Each row below holds a small network's activations on one record, seen along a few directions.
Each row is followed by the record's values for the fields POM, LOGAM, LORIZ, NUMU, MEKO, TADIB.
A field that a record lacks is written none.
The largest differences between rows may come from other fields.
Strong random noise was added to every row along 9 fixed directions; ignore it. To show where, here is one row again and again, with new noise each time:
[  24   37  100  -63 -168  -54  -56 -368  326  109  104 -104   62  203
 -108   39 -192  -21  -94   15    3  -73   53  -42  187  321  -63   -7
  -90]
[ 328  411  695  -97 -412 -181 -315  105  314  277  -36  245 -167  556
 -184  -59   87  239  -73   34   95 -376  139 -502  157  383  -28  465
   28]
[-309  -96   18  -92  297 -225   51 -599  456 -110  142 -380   23 -236
  -23   51  251 -196  -36 -125  247  205 -145  177  337  247  162 -155
  237]
[ -92 -203 -187  -54  -75 -227  287   28  376  120   27  -51  190   55
  295  -55  252  311   -2   49  527 -123  183 -125  405 -129   78  172
  334]
[ 133   -1 -101 -154  -90    7  175  -80  -36  -95  -14 -176  235  280
  -92  -95   64   57  -36  -19 -152 -130  -64 -100  -58    7  -31  -35
  -61]
[ -32 -256 -291 -227   34  -88  404   76 -180 -158  -97 -133    9  178
  112 -104   65  361   25   24  -27 -145  -25   71   47 -463   37 -221
   57]
[ -67   77 -353 -306 -173 -171  209 -175  416  -15  120  131  -40 -187
  -26  263 -236   -3 -299  -93  321  -29   82   61  417 -123 -114   68
  324]
[  45  -89 -148 -265  148  528  214  106 -259 -303 -126  346 -215 -218
  -65    2  219    0   64  346  -74  -32 -224  276 -136 -320   15 -153
    0]
[ -78 -107  194 -211  230 -273  -52 -168   35  -56   54 -165 -162  291
  -58 -211  162   72  124 -118 -120 -157 -267  129   29   21  150 -285
  100]
[ 366  439 -171 -502 -142   67 -312  305  364   32  354  689  134  -13
 -130  -25  386 -533 -161 -160  366 -266 -299 -146  -43  124  -61  403
  631]
[ 151 -188 -460   71 -307  219  418  -19  169  112  -18  -70  680  266
   74  -70 -238  104  -30  239  -29 -208  142  -68  102  169 -190  105
 -156]

[ 304  184  114  -81 -314  133 -561  189 -223  158  283  213  -25  453
  -87 -149  -36 -212   72 -214 -196  -81    6 -253 -473   83  -70   10
 -226] : {POM: galin, LOGAM: vupul, LORIZ: none, NUMU: none, MEKO: nir, TADIB: fogof}
[ -38 -104  139  -38    4   65   21   43    0   51  -99  245 -164   46
    1  -94  -95  143  101  232    3 -183  -24  155   48    8   55  -71
 -102] : {POM: galin, LOGAM: sapi, LORIZ: gesu, NUMU: rok, MEKO: none, TADIB: fike}
[ 114   46  181   51  -97 -126 -155  -48   20   98   58 -184  254  480
 -139 -150  -60  -22   80  -85 -277 -128  -94 -130 -138  326  -18  -81
 -151] : {POM: galin, LOGAM: tevug, LORIZ: zovi, NUMU: lud, MEKO: none, TADIB: zup}
[  88  134  322  151   60 -113  408  376  -62   34 -452  220   98   15
 -109 -126   10  352  142  285 -178 -321 -115 -142   87   73    8  248
   67] : {POM: galin, LOGAM: sapi, LORIZ: gesu, NUMU: rok, MEKO: none, TADIB: fike}
[-160 -210 -157   21 -133  239  151   12  170  106   42  363   34  -51
  106   40 -205  111  132  363  202  -58   93  271  172    2  -17  -96
  -75] : {POM: galin, LOGAM: vupul, LORIZ: zos, NUMU: rok, MEKO: none, TADIB: lage}
[  86 -111 -274   81 -199  -95  165  140  260  248   57  218  339  134
   87  -43 -430   94    2  124  110 -301   45    9  262  197 -223  101
   56] : {POM: bude, LOGAM: saz, LORIZ: zos, NUMU: pomin, MEKO: none, TADIB: fogof}
[  16 -141 -477  155   22  179  144   80  304  161   46   77  506 -177
  162   40 -238 -323  -43   79  122  -56   15  163  231  389 -156  225
  197] : {POM: bude, LOGAM: saz, LORIZ: none, NUMU: none, MEKO: sata, TADIB: fogof}
[-179   15  -54 -101 -201 -173   68  -60  -80 -112   13 -107 -172  133
 -110  169 -232  214  -62 -128  -11  125  129   44   15 -270   57 -238
 -207] : {POM: galin, LOGAM: vupul, LORIZ: zos, NUMU: rok, MEKO: none, TADIB: lage}
[ 143   94 -389 -198   26  247   46  189 -177 -168   81  367  240 -103
 -155   -1 -245 -405  -35  -10 -296  -68 -324  279 -284  -74 -161 -168
   49] : {POM: bude, LOGAM: saz, LORIZ: gesu, NUMU: lud, MEKO: none, TADIB: biduk}
[ -13  203 -336 -205 -127  -58  345  399 -265 -279 -242  127   -5  -23
 -270  259 -353  102 -204 -167 -288  -75  -75  166   60 -266 -141  119
  110] : {POM: bude, LOGAM: vupul, LORIZ: none, NUMU: none, MEKO: sata, TADIB: biduk}
[  26  461 -266 -157  328 -500  583 -172   -7 -519 -114 -625  586 -382
 -399   54  330 -412 -253 -585 -231  209 -415 -294 -102 -112  -25   58
  353] : {POM: bude, LOGAM: sapi, LORIZ: zos, NUMU: lud, MEKO: none, TADIB: fogof}
[-175  143 -291 -275  220   24   75 -135 -186 -410   81 -202   33 -281
 -193  113  352 -313  -68 -234  -22  293 -251  208 -164 -179   74 -185
  156] : {POM: galin, LOGAM: vupul, LORIZ: none, NUMU: none, MEKO: nir, TADIB: lage}
[ 212 -147 -213 -114 -355  161 -178  -87 -245  258  228  274 -308  199
  225  -34 -485  175  -40  120   -9 -139  291  -66 -244 -423 -216 -264
 -305] : {POM: galin, LOGAM: sapi, LORIZ: none, NUMU: none, MEKO: nir, TADIB: lage}
[ 168  214  -75 -158 -168 -301 -385  170  304  202  333   -3  304  294
   40  -51  362 -346 -119 -444  334  -99   -3 -312   58  315   69  465
  405] : {POM: galin, LOGAM: vupul, LORIZ: none, NUMU: none, MEKO: nit, TADIB: fike}
[-152  -96   25   76 -154  346  -39 -280   40    8  -20  130 -201 -270
   77  231 -137  135  -22  318  249  265  281  104  121  -79   12  -68
 -330] : {POM: galin, LOGAM: saz, LORIZ: gesu, NUMU: rok, MEKO: none, TADIB: fike}
[ -48   14  235  107  317  162  -59  -86 -192 -240 -197 -307 -112 -338
  -30   34  430 -237   31  -76  -98  251 -101  -36 -115   81  113   99
    9] : {POM: bude, LOGAM: sapi, LORIZ: none, NUMU: none, MEKO: sata, TADIB: fogof}
[ 131  -75 -103   80 -221  275 -119  325  -37   87   18  136  128   78
  149   -3  283   16   28   55  217  -44  189 -162   -9  -22   24  333
   20] : {POM: galin, LOGAM: vupul, LORIZ: none, NUMU: none, MEKO: nit, TADIB: zup}
[ -65 -219 -561 -133  116  253 -145   64  156   46  274  361 -123 -427
  288  127  -11 -320  -61   16  347  119  -17  295  129 -195    4  -55
  298] : {POM: galin, LOGAM: saz, LORIZ: none, NUMU: none, MEKO: nit, TADIB: zup}
[ 110 -251 -405 -104  153  293 -246   29 -126    6  324  163  102  -41
  179 -165  -34 -439  118   18  -32   35 -132  236 -331  -89  -17 -267
  -20] : {POM: galin, LOGAM: saz, LORIZ: zos, NUMU: lud, MEKO: none, TADIB: fogof}
[ -78 -330 -423   17   71   85   92 -151   21  122  170  -14  166  -28
   96  -57 -642 -154   -5   65 -264 -119  -47  311  -44   66 -189 -313
 -145] : {POM: bude, LOGAM: sapi, LORIZ: gesu, NUMU: lud, MEKO: none, TADIB: none}
[-126 -134  -26   64 -106 -247  129  148  130  248   -5  229  149  378
    7 -127 -524  262  149   63 -112 -276  -99  249  137   67  -48 -199
  -91] : {POM: bude, LOGAM: tevug, LORIZ: gesu, NUMU: rok, MEKO: none, TADIB: fike}
[ 105 -161 -352 -132   21  143 -114  -80 -319 -154  187 -240  119    3
  190  -45  369 -118  -35 -173   78  215   56 -109 -316 -273   78 -126
  -62] : {POM: galin, LOGAM: saz, LORIZ: none, NUMU: none, MEKO: nit, TADIB: fike}
[ -36 -256 -323  -35  -72  419  415   54 -270  -47 -175  437 -141  -87
    9   59 -689  298   53  482 -284 -133  -45  448  -42 -333 -192 -364
 -345] : {POM: bude, LOGAM: tevug, LORIZ: gesu, NUMU: rok, MEKO: none, TADIB: fike}
[-241 -388 -104  224  346  -16   83 -124  298  125   -6 -167  278    8
  154 -178   46  -57  240  151   26  -71 -154  421  288  396  106 -138
  116] : {POM: galin, LOGAM: tevug, LORIZ: none, NUMU: none, MEKO: nit, TADIB: zup}
[  12  137  184 -397  -98 -226 -359  -15   43  -20  257  137 -370  158
  -48   26  164  -23 -140 -275  176  -94 -110  -93  -22 -166   91  -32
  243] : {POM: bude, LOGAM: vupul, LORIZ: zovi, NUMU: pomin, MEKO: none, TADIB: none}
[-136 -306  101  174   47 -171   77  -37   -3  125  -66 -217  192  385
   60 -230 -148  269  234   81 -146 -111  -45  164   55  135   46 -237
 -200] : {POM: galin, LOGAM: tevug, LORIZ: zos, NUMU: pomin, MEKO: none, TADIB: fogof}
[  80  -11 -458  -43 -222  -86 -142   27  287  232  381  164  349    8
  257    8   27 -169  -90 -133  478   41  187 -150  -38  -68 -100  103
  210] : {POM: galin, LOGAM: tevug, LORIZ: none, NUMU: none, MEKO: nir, TADIB: lage}
[ -78  186 -199  -96  218 -162  320 -212  143 -174    7   25  203 -310
 -248   86 -275 -283  -82  -82 -234   44 -365  223   14   71 -110 -204
  150] : {POM: bude, LOGAM: tevug, LORIZ: zos, NUMU: rok, MEKO: none, TADIB: lage}
[-444 -446  262  326  191 -134 -214 -294  410  235  147 -187 -237 -186
  310  -27   78  175  172  131  480  237  227  247  393  219  277 -139
   51] : {POM: galin, LOGAM: vupul, LORIZ: gesu, NUMU: pomin, MEKO: none, TADIB: none}
[  22   -8 -224 -125  105 -122  -73  -62 -118  -95  102 -156  222  116
  -96  -77   24 -264  -30 -214 -209    2 -217  149 -152   53    0 -158
   51] : {POM: galin, LOGAM: saz, LORIZ: none, NUMU: none, MEKO: nit, TADIB: fike}
[ -63 -276 -286  -27  267   65  230  -61 -146 -170  -25 -232  435  199
   26 -275  191 -107  166   60 -242 -122 -355  264 -121  160   95 -217
  -13] : {POM: bude, LOGAM: saz, LORIZ: none, NUMU: none, MEKO: nit, TADIB: fike}
[  59  -43  594  166   16 -135 -313   40  150  296   74   35  -10  370
  153 -331  394  157  330   76  211 -171   51 -301  -57  265  166  120
   26] : {POM: galin, LOGAM: sapi, LORIZ: zos, NUMU: lud, MEKO: none, TADIB: fogof}
[-209  200  151  -75  216 -706  110 -244  262  -31  -20 -395 -169 -166
  -76   52   64    4 -121 -424  115   56  -37 -114  321  -25   67   11
  404] : {POM: galin, LOGAM: sapi, LORIZ: none, NUMU: none, MEKO: nir, TADIB: fogof}
[ 116 -100 -148  -23   -2 -113  -45   98  -75  115   60 -113  206  283
  107 -214    5   13   62 -153  -58 -177  -12 -112  -98    7  -26   20
   91] : {POM: galin, LOGAM: sapi, LORIZ: none, NUMU: none, MEKO: sata, TADIB: fogof}
[ 281  137  198   -5 -218  497 -397 -198   27  125  162  230 -203 -230
   28   97   51 -206 -131  197  193   90  215 -203 -147   67  -59  202
 -154] : {POM: galin, LOGAM: sapi, LORIZ: gesu, NUMU: pomin, MEKO: none, TADIB: none}
[-173   21  228  124  257  186 -150  -51  241   76   16  386 -145 -347
 -131   16 -242 -261  189  281 -105   53 -290  446   32  304  -12 -182
   12] : {POM: galin, LOGAM: tevug, LORIZ: zos, NUMU: lud, MEKO: none, TADIB: none}
[  26 -174 -206 -127   55  140 -288 -297   85   27  361  -97  205  133
  126 -146  261 -242   57  -50  205   81 -103   54 -139   73  115 -182
  -28] : {POM: galin, LOGAM: tevug, LORIZ: zovi, NUMU: pomin, MEKO: none, TADIB: fike}
[ 106  138   29 -144 -148  -27 -362 -560 -143 -172  363 -642  305  335
 -181  -34  195 -313 -138 -415 -228  292  -38 -229 -444  108   59 -218
 -392] : {POM: bude, LOGAM: tevug, LORIZ: zovi, NUMU: rok, MEKO: none, TADIB: none}
[  15 -141 -276 -154 -222   38  202  -14   80   21  100   84  227  189
  113  -30   50  180  -23   92  243  -77   96    0   81 -161   22  -25
    6] : {POM: galin, LOGAM: tevug, LORIZ: zovi, NUMU: rok, MEKO: none, TADIB: fike}
[  11  142 -131  122 -104  -41  545  422 -235 -195 -417  -97  265   54
 -240   91 -271  246  -35  -24 -440 -105   13  -48   69  -22 -133  205
  -80] : {POM: bude, LOGAM: vupul, LORIZ: none, NUMU: none, MEKO: nir, TADIB: fogof}

Which values does each new row have?
[ 247 -142 -458  -30   87  212  373  313 -519 -264 -190 -255  481  163
   42 -182  258   22   31   10 -371 -124 -120  -96 -336 -270  -47  -10
  -33] : {POM: galin, LOGAM: saz, LORIZ: none, NUMU: none, MEKO: nit, TADIB: zup}
[-154  -31 -193 -102 -282   86  -57 -108   69  -29  135   90 -153 -241
   42  336 -141   -5 -177  -83  318  293  305   61  141 -191  -20   19
  -48] : {POM: galin, LOGAM: vupul, LORIZ: gesu, NUMU: rok, MEKO: none, TADIB: fike}
[  63   -9  209  290  -58  361   22  -72   25   52 -200  -24   86  -67
  -52  114   -8    4  -11  326  -72  124  145  -26    0  385  -47  210
 -293] : {POM: galin, LOGAM: tevug, LORIZ: none, NUMU: none, MEKO: nit, TADIB: fike}
[  85  115 -299 -315  178 -299 -142  339 -169 -142  120  -83  138  176
 -123 -125  151 -345  -26 -561 -205  -61 -392   95 -220 -106   36  -41
  343] : {POM: galin, LOGAM: tevug, LORIZ: none, NUMU: none, MEKO: sata, TADIB: fogof}
[-260 -161  721  318  126  170 -242 -483  148  226 -113   89 -706 -198
  111   64  -95  324  210  464  140  193  209  139  172  153  101 -202
 -360] : {POM: galin, LOGAM: tevug, LORIZ: none, NUMU: none, MEKO: nir, TADIB: lage}
[ 147   73 -624 -101  -84  317  303  -19  -64 -245  -41  -67  352 -257
  -86  228 -165 -249 -299   12 -136   39  -14   29   33  -12 -222  171
   58] : {POM: bude, LOGAM: saz, LORIZ: none, NUMU: none, MEKO: nit, TADIB: zup}
[-104 -194   68  179  -62   97  532 -358 -253 -124 -305 -395 -126 -191
  112  113 -131  523  -19  299  -60  182  400 -174   65 -419  -28 -167
 -427] : {POM: galin, LOGAM: sapi, LORIZ: zos, NUMU: rok, MEKO: none, TADIB: lage}
[ -39  181    4 -127 -112  229   27   15 -290 -280  -62   11 -314 -229
 -120  250  208   33 -113  -15   65  259  129  -53 -116 -314   37   56
  -67] : {POM: galin, LOGAM: vupul, LORIZ: none, NUMU: none, MEKO: nir, TADIB: lage}
[-222   69 -143  -69  -23  -58   60 -186  101  -78   66  -24  -74 -232
 -185  234 -500 -135 -107 -133 -164  133  -55  233   96   -5 -104 -210
  -85] : {POM: bude, LOGAM: vupul, LORIZ: zos, NUMU: lud, MEKO: none, TADIB: none}
[-100 -129  331  146 -158  180  211   96  -92   52 -324  121 -102  221
  -93   26 -153  459  134  414 -127 -154  158  119  192   85   22   27
 -334] : {POM: galin, LOGAM: vupul, LORIZ: zovi, NUMU: rok, MEKO: none, TADIB: fike}
[ 109  178 -183  -75 -249  122 -159  -34  368  140  123  235  -19 -188
   53  250  -56 -132 -274   34  391   -7  234 -160  320  131 -111  402
  224] : {POM: galin, LOGAM: saz, LORIZ: none, NUMU: none, MEKO: nit, TADIB: zup}
[ 107  173  -37 -323  286 -162 -145  146  -41 -157  168  269   15   50
 -194 -217  178 -391  118 -135 -198 -207 -563  177 -231   80   79 -134
  326] : {POM: galin, LOGAM: saz, LORIZ: zos, NUMU: rok, MEKO: none, TADIB: lage}
[ -46 -552  391  299  102  443 -469  113 -236  355  -18  370 -568  280
  353 -312 -198  308  451  536  -80 -144   95  311 -123   52   83 -290
 -441] : {POM: galin, LOGAM: saz, LORIZ: none, NUMU: none, MEKO: sata, TADIB: fogof}
[-322  -72 -330 -222  190 -449  239  165 -265 -249   11 -171 -244 -133
   -3   81   11  114  -10 -390   -3  138 -142  249   17 -641  124 -347
  269] : {POM: galin, LOGAM: vupul, LORIZ: none, NUMU: none, MEKO: nir, TADIB: lage}
[-240  -46 -485 -217  155  161  -11 -143  238 -101  321  305  -26 -590
   79  207  -95 -362  -62  -29  337  260 -142  390   52 -226  -40 -238
  296] : {POM: bude, LOGAM: tevug, LORIZ: zos, NUMU: lud, MEKO: none, TADIB: none}
[  97 -284 -246  -56  -82 -146 -118  148  171  381  205  331  -94  280
  314 -163 -355  167   59   30  130 -349   53  125  136 -138  -86 -136
  167] : {POM: galin, LOGAM: tevug, LORIZ: none, NUMU: none, MEKO: nit, TADIB: zup}
[ 101   37  148  -73 -224 -240    1 -203    9  -24  -63 -416 -195  244
   14   64  112  312 -248 -188   86  -28  312 -448   87 -114    5  168
  -59] : {POM: galin, LOGAM: sapi, LORIZ: none, NUMU: none, MEKO: nit, TADIB: zup}
[ 111  262  395   39  -31  281 -230 -473  -70  -57 -121 -151 -250  156
 -541  156 -480 -236 -158   64 -682  -28 -112   78 -105  548 -153 -106
 -522] : {POM: galin, LOGAM: sapi, LORIZ: none, NUMU: none, MEKO: nit, TADIB: zup}
[ 162 -195 -218   58   -7  282  -45  -73   24  152   12   74    9   12
   44   -3 -450 -206  -39  139 -316 -176  -21  205   17  243 -164  -50
 -154] : {POM: galin, LOGAM: sapi, LORIZ: none, NUMU: none, MEKO: nit, TADIB: zup}
[ 178  209  -26 -140 -113  -77   46  415 -250  -22  -17  202  243  299
 -257 -136 -170  -49   82 -103 -447 -283 -264  -31 -343  -15 -110  -51
  -57] : {POM: galin, LOGAM: vupul, LORIZ: zos, NUMU: rok, MEKO: none, TADIB: none}
